A small network was shown many inputs. Here are its activations along a few directions, one row for each input.
In each table, some parts of the input vary, and every possible input appears once, in random order.
A made-up example of a description, with smaller parts first: one of 8 places around a ring, together with either a single point or one of 11 places along a line or (one of 2 separate values, together with one of 6 places along a line).
Shared parts are said once, and a part with two or three values counts as separate values.
In the rows, zero is written as 128.

Other details of the inputs vary at random and push rows far along two fixed directions, the same in every table; ignore that.

A family of inputs:
row 1: [102 140 160  90 144 193 138 154 123 151 191]
row 2: [109 183 134 160 163 118 198 156 125 137 102]
row 3: [112 174 131 155 170 122 198 157 126 123 105]
row 4: [ 74 131 149  81 126 188 138 150 119 141 183]
row 5: [179 105 129 102  80 168  63 106 124 152 155]
row 6: [108 157 127 147 190  93 189 135 140 119 150]
row 7: [ 81 151 138 143 177  85 185 131 139  98 137]
row 8: [185 102 134  90  83 172  67 117 127 144 139]
row 9: [153 106 100 150 120  67 113  81 142  83 104]
row 10: [187 130 111 154 114  85 122 106 125 125  67]
row 11: [168  90 142  95  71 172  65 127 121 131 118]
row 12: [ 83 157 116 129 166 100 196 140 121 118 113]
row 13: [ 84 142 168 108 112 200 140 177 117 155 152]
row 14: [186 111 137 108  69 189  70 129 127 137 122]
row 15: [154 113  99 149  98  80 125 100 120 112  60]
row 16: [153  84 135  89  60 171  71 121 121 126 114]
row 17: [179 121 115 163 130  68 111  85 144 108 108]
row 18: [ 81 139 163  95 109 202 144 174 119 139 151]
row 19: [ 88 161 120 130 167  98 195 143 120 120 114]
row 20: [190 122 107 149 122  89 123 106 126 111  69]
row 21: [153  96 132 110  47 178  71 125 118 138 115]
row 22: [105 163 143 148 170 106 196 153 122 137 101]
row 23: [ 79 161 103 166 213 106 151 152 129 132 127]
row 24: [185 122 112 156 137  72 111  86 147  96 110]
row 25: [165 123  79 144 117  78 119  85 122 103  98]
row 26: [ 68 127 158  83 114 183 142 158 117 157 164]
row 27: [101 157 130 154 184  89 190 134 137 132 148]
row 28: [159 114  76 168 152  86  81 114 131 122  76]
row 29: [ 87 156 125 153 178  84 186 136 134 126 145]
row 30: [ 80 156 124 164 201 111 156 171 129 131  92]
row 31: [181  93 133  92  84 172  68 116 125 142 140]
row 32: [103 135 168  91 144 181 134 155 140 147 202]
row 33: [159 124  81 186 139 104  84 126 132 116  60]
row 34: [ 67 131 151  88 119 183 139 148 117 153 182]
row 35: [ 91 168 118 148 175  97 188 136 119 132 133]
row 36: [175  92 137 106  82 157  61 106 139 146 167]
row 37: [ 83 134 165  89 125 184 137 165 117 162 169]
row 38: [175  97 128 105  81 168  64 105 122 151 156]
row 39: [ 83 132 179  94 119 189 138 174 116 157 151]
row 40: [139  74 142 104  67 151  58  98 137 122 155]
row 41: [176 126  82 149 126  81 114  89 123 106 101]
row 42: [ 84 152 120 140 175  86 190 134 136 110 143]
row 43: [ 66 120 180  97 125 169 131 149 134 136 189]
row 44: [168  92 128  90  77 168  64 118 121 136 136]
row 45: [ 88 159 134 135 161 103 196 152 120 115  96]
row 46: [ 89 124 187 104 140 176 130 151 139 146 196]
row 47: [ 64 118 158  92 121 171 136 149 132 147 194]
row 48: [162 124  86 154  98  97 126 104 124  99  64]
row 49: [183 123  96 152 122  80 123  96 124 128  86]
row 50: [184 132 100 170 108  98 125 108 125 122  70]
row 51: [ 69 135 161 101 101 199 145 170 118 150 148]
row 52: [169 101 132 108  64 184  67 130 122 130 120]
row 53: [193 130 109 147 121  90 122 107 128 113  68]
row 54: [156 110  89 155 113  62 117  85 135 109 108]
row 55: [ 83 155 142 156 180  83 182 134 137 114 139]
row 56: [159 117 103 150  99  78 124 103 119 114  61]
row 57: [ 81 161 122 137 161  93 196 142 118 132 112]
row 58: [ 76 149 110 170 215  94 150 153 144 126 139]
row 59: [185 106 127  95  87 172  63 107 127 140 156]
row 60: [ 73 134 155  90 121 182 138 151 116 155 183]
row 61: [187 131  97 150 120  81 121  97 126 130  85]
row 62: [ 95 125 185  97 148 180 131 152 141 133 197]
row 63: [157 107  83 146 118  68 117  83 138  96 109]
row 64: [160  81 146 103  86 155  53 106 140 114 161]
row 65: [ 72 148 128 174 218  92 146 150 148 113 133]
row 66: [172 114  89 153 128  69 112  90 138 100 113]
Each input here is: one of 6 places along a line, together with either a single point or (one of 2 separate values, together with one of 5 places along a line).
- The inputs of row 42 and row 7 match in every part but the place on the line of 6. If row 27 is changed in the same way as row 42 into row 7, which row does it become? => row 46
- The inputs of row 30 and row 65 match in every part but the place on the line of 6. If row 39 is changed in the same way as row 30 into row 65, which row does it become? => row 55
- Change only the choice among 2 separate values in row 26. List by row number the other rows that result. => row 12
- Change only the place on the line of 5 in row 31. List by row number the other rows that result. => row 8, row 12, row 19, row 44
- A walk changes only the place on the line of 6. It starts at row 62 and steps to row 6. List the rest of the walk in order. => row 1, row 31, row 20, row 3
- Change only the place on the line of 6 in row 60. List by row number the other rows that result. => row 21, row 43, row 54, row 56, row 57

A family of inputs:
row 67: [190 130  53 163 122  62 108  68 117 100  55]
row 68: [ 61 183 146 163 178 129 197 189 134 120 106]
row 69: [108  94 160  90  84 156 111 125 128 120 132]
row 70: [ 73 162 166 134 150 104 199 149 137 124 121]
row 71: [159 110 153 130  89 198  81 147 126 133 124]
row 72: [146  99 141 106 154 138  68 110 161 126 215]
row 73: [142 125 118 134 125 148 115 143 127 106  94]
row 74: [ 94 102 153  93 109 190  88 167 110 162 132]
row 75: [154  84  73 172 155  32  76  60 154  81 133]
row 76: [ 79 191 131 130 195 118 244 173 131 144 143]
row 77: [143 112 139 116  89 174 122 133 126 159 151]
row 78: [113 123 145  97  80 198  74 138 121 159 156]
row 79: [132 109 139  98 118 173  92 153 112 156 120]
row 80: [178 122  89 176 116  63  97 110 124 133  43]
row 81: [195  99  83 196 162  26  86  50 158  94 132]
row 82: [ 93 186 144 134 207 121 201 183 119 155 112]
row 83: [161 130 128  93 100 184  82 123 120 148 146]
row 84: [197 117 118 167 104  62 133  74 132 103  67]
row 85: [143  96 119  89  81 174 102 129 125 144 145]
row 86: [123 112 131 111  78 163 112 141 133 155 145]
row 87: [109  97 120 100  84 165 113 136 124 142 141]
row 88: [134 108 145  98  63 154  91 120 121 136 159]
row 89: [122  85 133 105 151 135  68 106 154 118 210]
row 90: [150 122 138 116  90 187  83 116 114 155 144]
row 91: [ 81 179 152 143 171 108 227 145 114 131 152]
row 92: [219 125  99 151 113  46 131  72 138  90  58]
row 93: [ 91 104 152  77  83 175 113 135 111 132 174]
row 94: [ 83 177 153 158 197 123 202 176 113 162 110]
row 95: [207 142  78 155 123  37 147  75 123  94  83]
row 96: [ 31 170 143 167 241  68 195 147 161 118 198]
row 97: [126  95 174  66  82 188 102 131 128 131 154]
row 98: [ 42 178 119 139 183 120 199 151 112 129 122]
row 99: [112 105 137 117  99 184  90 156 124 116 115]
row 100: [209 145  78 181 140  69 126 110 135  86  42]
row 101: [ 81 163 133 116 163 108 207 140 113 116 146]
- What is each input in this table made of? => one of 5 places around a ring, together with either a single point or one of 6 places along a line
- The inputs of row 77 and row 87 match in every part but the place on the ring of 5. If row 81 is changed in the same way as row 77 into row 87, which row does it become? => row 75
- A walk changes only the place on the ring of 5. It starts at row 95 and steps to row 91. List the rest of the walk in order. => row 88, row 93, row 101
- Which other rows agree with row 76 in the place on the ring of 5? List them by row number. => row 72, row 82, row 83, row 92, row 95, row 100
